Each row below holds a small network's activations on one input, seen along a few directions.
In each table, some parts of the input vary, and every possible input appears once, in random order.
Descriptions start from the smaller parts, as in this example, which fits no table here: values(3) and (point or line(11) or (line(4) and ring(5))).
Shared parts are said once, and a part with two or three values counts as separate values.
(in the rows, 128 means zero)

Other details of the inputs vary at random and push rows far along two fixed directions, the same in every table; ignore that.

A family of inputs:
x1: [117 138 124 123 160 107 140 174 159  59 114  78 167 106 102 144]
x2: [121 147 107 108 150 140 158 135 133 119 172 163 113 103 144  81]
x3: [136 113 160 166  93 129  88  69  77 184 108 155 102 164 152 148]
x4: [117 128 126 124 150 127 144 165 163  87  90  69 175 122  87 127]
x5: [117 143 121 111 134 127 121 127 125 124 170 148 101 137 141 107]
x6: [139 117 121 112 168 123 145 201 191  60 101  96 156 103  94 147]
x7: [116 123 138 142 132 110 117 139 127 100  89  57 174 137 101 151]
x8: [131 141 124 121 142 132 137 122 127 123 166 177 103 113 153 113]
x9: [124 131 135 147 113 125 120  94  88 151 131 142 116 134 151 124]
x10: [130 132 105  96 134 139 132 146 143 128 165 163  89 129 136  96]
x11: [124 131 129 123 158 117 140 174 175  68 102  87 165 112  95 148]
x12: [128 120 155 154  90 120  78  79  91 172 112 138  98 178 140 155]
x13: [132 131 116 103 123 125 116 141 119 135 167 147  91 129 151 124]
x14: [138 140 109 106 141 138 154 138 156 121 178 179 115  94 140 117]
x15: [135 114 159 155  74 124  75  65  96 194 108 143  97 188 137 165]
x16: [132 145 110 100 128 130 135 133 159 126 182 169 102 119 134 125]
x17: [132 116 146 138  83 134  92  80 110 189 119 136 109 177 129 153]
x18: [132 122 132 129 141 122 135 161 176  92  94  87 169 121  88 164]
x19: [124 130 126 135 170 124 159 169 150  72  97  88 175  90 108 125]
x20: [120 123 140 159  92 124 104  67  66 182 116 125 120 154 148 122]
x21: [132 102 152 159 120 135 134 128 134 137  45  68 186 136  91 149]
x22: [138 127 104 102 148 145 153 151 140 126 158 171 102 105 142  91]
x23: [133 147 112 106 155 131 155 143 149 104 183 181 109  96 148 106]
x24: [135 114 122 108 164 131 143 197 184  74  97  88 161 112  93 139]
x25: [124 151 111 115 154 120 148 138 123  97 181 164 112  94 155 107]
x26: [121 148 121 116 134 117 119 123 122 115 173 156  96 132 147 120]
x27: [118 152 109  94 148 131 139 145 147 107 185 156 106 120 138 101]
x28: [120 151  98  92 134 137 149 137 152 123 185 157 108 119 127  95]
x29: [128 132 138 149 109 116 106  84  81 152 143 150 110 138 159 135]
x30: [123 127 147 154  87 107  77  70  77 168 126 131 103 174 147 154]
x31: [119 121 151 150  83 119  80  72  76 180 119 120 109 181 142 148]
x32: [125 112 149 168 124 115 123 122 109 118  57  64 183 127 108 157]
x33: [116 126 135 128 150 118 131 162 150  84  94  66 171 126  97 141]
x34: [142  97 155 151 117 112 101 151 132 117  52  62 159 141 102 192]
x35: [127 134 124 128 181 119 161 184 163  50 110  94 175  80 108 132]
x36: [141  85 179 191  90 133 100  92 107 174   9  67 181 165  95 187]
x37: [105 158  98 103 139 116 139 131 120 106 188 134 113 118 141  86]
x38: [134 126 114 114 124 133 135 129 103 150 154 159  95 113 158 104]
x39: [109 155 103 100 146 125 142 139 131 107 183 142 106 119 138  82]
x40: [130 116 153 145  79 132  84  75 100 193 113 132 107 186 132 153]
x41: [137 123 127 129 159 130 160 170 176  80 100 104 177  92  98 149]
x42: [126 150 108 110 157 136 159 141 138 107 175 173 111  96 148  92]
x43: [144  84 174 186  87 137 104  93 114 176  12  71 183 162  91 191]
x44: [148 104 141 143 106 143 109 102 104 176 110 168  96 147 149 134]
x45: [129 140 111  98 120 137 133 127 152 141 176 158 109 129 130 120]
x46: [117 129 136 135 101 130 102  93  99 163 130 130 105 166 134 115]
x47: [124 143  96  87 141 126 142 163 134 111 181 145  96 107 144  96]
x48: [124 146 113 118 154 133 152 137 128 109 168 166 111 101 149  94]
x49: [148 102 136 135 153 133 140 170 160  95  82 112 155 106 110 151]
x50: [124 126 136 143 113 137 120  94  94 164 126 144 112 143 144 107]
x51: [120 141 118 112 116 133 127 114 130 147 160 146 105 144 132 104]
x52: [115 152 101 106 157 133 160 138 125 109 183 159 111  97 150  75]
x53: [145 111 137 140 105 131 113 108  87 169 121 151  97 131 159 138]
x54: [128 117 129 128 119 134 136 144 164 126  81  74 176 134  81 148]
x55: [143 119 132 138  99 144 127  94 119 180 127 159 119 135 135 138]
x56: [132 117 127 132 146 137 162 159 164 104  79  81 189 104  86 135]
x57: [139 119 130 133  93 147 127  87 114 191 126 153 120 142 132 126]
x58: [108 148 111 113 125 121 128 117 111 127 170 134 108 134 140  96]
x59: [145 124 126 122 123 126 121 126 105 143 155 174  86 115 167 133]
x60: [116 122 130 144 149 122 151 152 133  94  81  66 185 105 102 124]
Description of these inputs: ring(6) and (values(2) or line(8)).
Q: The inputs of x29 and x20 match in every part but the ring(6) part. If x59 is changed in the same way as x29 into x20, which row does it become?
A: x38
Q: List by row number the other rows that have the ring(6) part in common with x5.
A: x7, x13, x17, x24, x27, x31, x33, x40, x45
Q: List by row number the other rows that have the ring(6) part in common with x28.
A: x4, x10, x37, x39, x46, x47, x51, x54, x58
Q: Start at x30 and move only the line(8) part, one step at a time. The first step leads to x1. Which rows follow, in order?
A: x26, x12, x11, x15, x18, x16

A family of inputs:
x61: [132 136 101 112 162 150 191 161 155 107 139 149 146  76 124  78]
x62: [128 125 125 108 128 115 111 164 166  94 121  95 131 142 105 160]
x63: [148  95 163 162 117 139 123 129 149 143  41  93 167 133  96 178]
x64: [107 120 125 136 138 132 150 150 144 107  68  39 202 129  74 111]
x65: [104 151 133 137  93 121  94  69  82 168 162 146  93 168 151 113]
x66: [123 116 134 126  77 147 104  87 128 201 112 121 120 185 112 133]
x67: [123 159  87  61 190 110 154 230 216  21 189 115 131  91 106 118]
x68: [127 124 148 135  84 111  60  84  87 168 139 140  70 189 150 152]
x69: [155  96 160 150 101 130  81 108 106 167  93 149  97 158 145 179]
x70: [111 143 127 108 135 113 120 142 142 104 153 113 115 143 120 134]
x71: [125 126 113 129 184 139 203 182 152  68  88  84 203  54 104  93]
x72: [164  86 154 138  93 135  76 109 120 181 103 167  86 163 143 183]
x73: [100 145 128 138 151  98 124 142 108  73 123  69 161 120 120 126]
x74: [120 120 139 132  82 143 107  75 106 199 107 117 122 183 114 114]
x75: [143 136 108 101 122 165 160 113 133 177 179 210  84 112 158  79]
x76: [138 119 134 142 157 123 143 161 142  86  97 119 153  97 123 151]
x77: [ 97 129 136 158 135 121 140 131 109 109  62  21 204 129  88 122]
x78: [122 165  88  67 132 125 125 137 150 118 242 199  53 129 155 101]
x79: [117 139 126 116 140 115 124 146 158  92 127  89 151 137  99 140]
x80: [110 140 113 106 160 124 157 178 184  71 120  69 179 114  81 118]
x81: [126 150 106  89 110 129 118 113 142 148 207 179  74 150 146 114]
x82: [126 106 142 132 110 129 121 140 171 136  61  55 183 158  65 163]
x83: [136 141 118 125 141 115 125 115  80 122 192 196  71 105 192 111]
x84: [138 100 144 160 125 147 143 123 127 144  47  93 176 121 102 145]
x85: [124 129 119 110 128 131 125 149 176 111 120  96 150 138  89 144]
x86: [139  97 166 180 132 109 115 129  92 111  41  74 172 116 132 178]
x87: [104 132 146 166  85 117  93  53  51 184 125 110 118 171 143 113]
x88: [144 121 117 114 151 145 166 162 173 108 124 143 143  91 109 123]
x89: [162 104 144 131  89 142  98  99 120 193 130 190  74 154 151 166]
x90: [117 119 149 141 121 120 117 137 153 112  65  49 186 151  77 160]
x91: [156 129 114  93 126 142 139 134 155 151 190 216  74 115 156 126]
x92: [113 120 128 128 138 135 144 156 165 107  77  47 189 135  70 130]
x93: [108 158 108 103 164 103 134 170 143  56 180 117 126 110 133 108]
x94: [156 103 153 153 101 141  99  93 115 178  98 155 117 152 137 167]
x95: [108 131 138 149  89 127  98  71  84 172 116 110 126 173 126 126]
x96: [162 105 142 124  95 138  93 109 122 179 141 195  70 152 159 164]
x97: [119 161  80  64 119 152 153 125 156 159 223 190  76 129 139  59]
x98: [133 134 122 135 173 114 160 162 121  71 127 127 150  71 143 123]
x99: [159 100 135 140  94 156 117 108 142 189 103 163 113 144 123 152]
x100: [126 120 155 145  82 115  67  89  98 160 113 112 106 189 133 165]
x101: [ 92 186  86  99 147 114 139 103  92 106 244 182  79 105 179  53]
x102: [ 92 159  98 103 158 123 174 145 120  96 164  98 152  97 122  56]
x103: [124 160 102 110 154 131 162 112  99 120 223 219  80  78 190  71]
x104: [109 136 151 167  92 103  84  64  52 165 119 100 126 171 144 134]
x105: [154 111 123 115  86 167 129  92 130 219 141 200  87 145 142 111]
x106: [105 120 144 152 110 128 118 108 111 143  59  50 179 159  87 130]
x107: [143 138  98  84 204 127 180 227 205  24 164 146 139  53 121 122]
x108: [103 158 105 100 170 104 133 180 141  51 177 111 115 107 138 107]
x109: [136 105 154 175 153 117 143 145 119  94  41  65 202  97 111 167]
x110: [141 107 155 167  98 136 108  81  94 176  91 150 122 145 142 149]
x111: [156 129 115  99 116 151 138 121 152 165 181 213  81 118 148 122]
x112: [125 139 108 129 171 130 184 153 131  88 150 143 149  63 140  89]
x113: [139 134 113 118 171 120 155 177 147  66 152 158 119  80 147 124]
x114: [104 153 122 125 155  92 128 151 106  65 147  87 139 110 138 115]
x115: [155 100 137 138  89 161 123  97 136 207 106 167 108 152 128 141]
x116: [131 154  99 105 143 145 165 120 121 138 215 224  75  90 174  72]
x117: [109 118 162 165 121  88  84 126  85 102  62  39 165 152 115 165]
x118: [134 140  97  95 215 114 178 229 186  12 163 139 142  46 131 114]
x119: [147 104 145 148  95 159 118  81 113 205 102 159 113 154 132 136]
x120: [152  90 158 154 138 130 127 163 160 105  41  81 175 118  91 189]
x121: [141 142 115 133 132 132 136 112 107 141 180 200  86 111 171 109]
x122: [108 144 138 138  93 110  80  73  72 166 161 153  80 175 160 123]
x123: [131 112 142 168 109 143 130  80  71 180  94 137 139 128 148 117]
x124: [113 121 153 157 120 104 103 119 117 114  67  51 180 160  95 160]
Q: What do these inputs look like to the network?
A: values(2) and line(4) and line(8)
Q: The inputs of x99 and x115 match in every part but the line(8) part. If x95 is changed in the same way as x99 into x115, which row does it become?
A: x106
Q: The inputs of x64 and x93 match in every part but the line(8) part. If x71 is changed in the same way as x64 into x93, which row does it become?
A: x86
Q: Change only the line(8) part in x92. List by row number the other rows that result.
A: x68, x70, x74, x79, x80, x90, x100
Q: Change only the line(4) part in x110. List by row number the other rows that result.
A: x63, x103, x111

A family of inputs:
x125: [126 110 147 145  87 127  98  92 101 172  94 110 123 170 124 149]
x126: [129 114 151 144  91 123  87  89 108 171 104 111 122 175 125 159]
x127: [156 130 110 102 118 156 141 108 132 172 195 237  63 114 168 100]
x128: [120 129 126 144 165 125 163 161 143  75  90  75 194  88 105 122]
x129: [116 156 101 106 158 125 164 147 138  97 176 150 116  87 143  90]
x130: [129 112 147 141 119 120 109 146 154 114  64  54 178 158  79 176]
x131: [162  88 155 154  95 148 110 101 123 188  78 152 118 145 128 167]
x132: [121 145 117 102 141 124 133 154 163  95 155 130 121 128 115 125]
x133: [125 131 127 125 126 126 120 119 108 137 142 137 116 134 142 115]
x134: [123 137 126 118 122 123 110 119 123 134 154 140 104 145 139 128]
x135: [121 139 120 133 163 118 161 155 131  81 127 112 161  85 130 113]
x136: [122 130 123 127 127 129 124 118 116 137 139 133 118 130 133 113]
x137: [123 137 112 114 151 116 141 170 151  81 134 108 146 106 115 127]
x138: [119 135 129 135 128 131 130 113 102 137 141 144 115 126 146 109]
Q: The inputs of x138 and x129 match in every part but one. If x135 is changed in the same way as x138 into x129, which row does it become?
A: x128
Q: What do these inputs look like to the network?
A: values(2) and (point or line(6))
Q: Change only the values(2) part in x131. List by row number the other rows that result.
A: x127
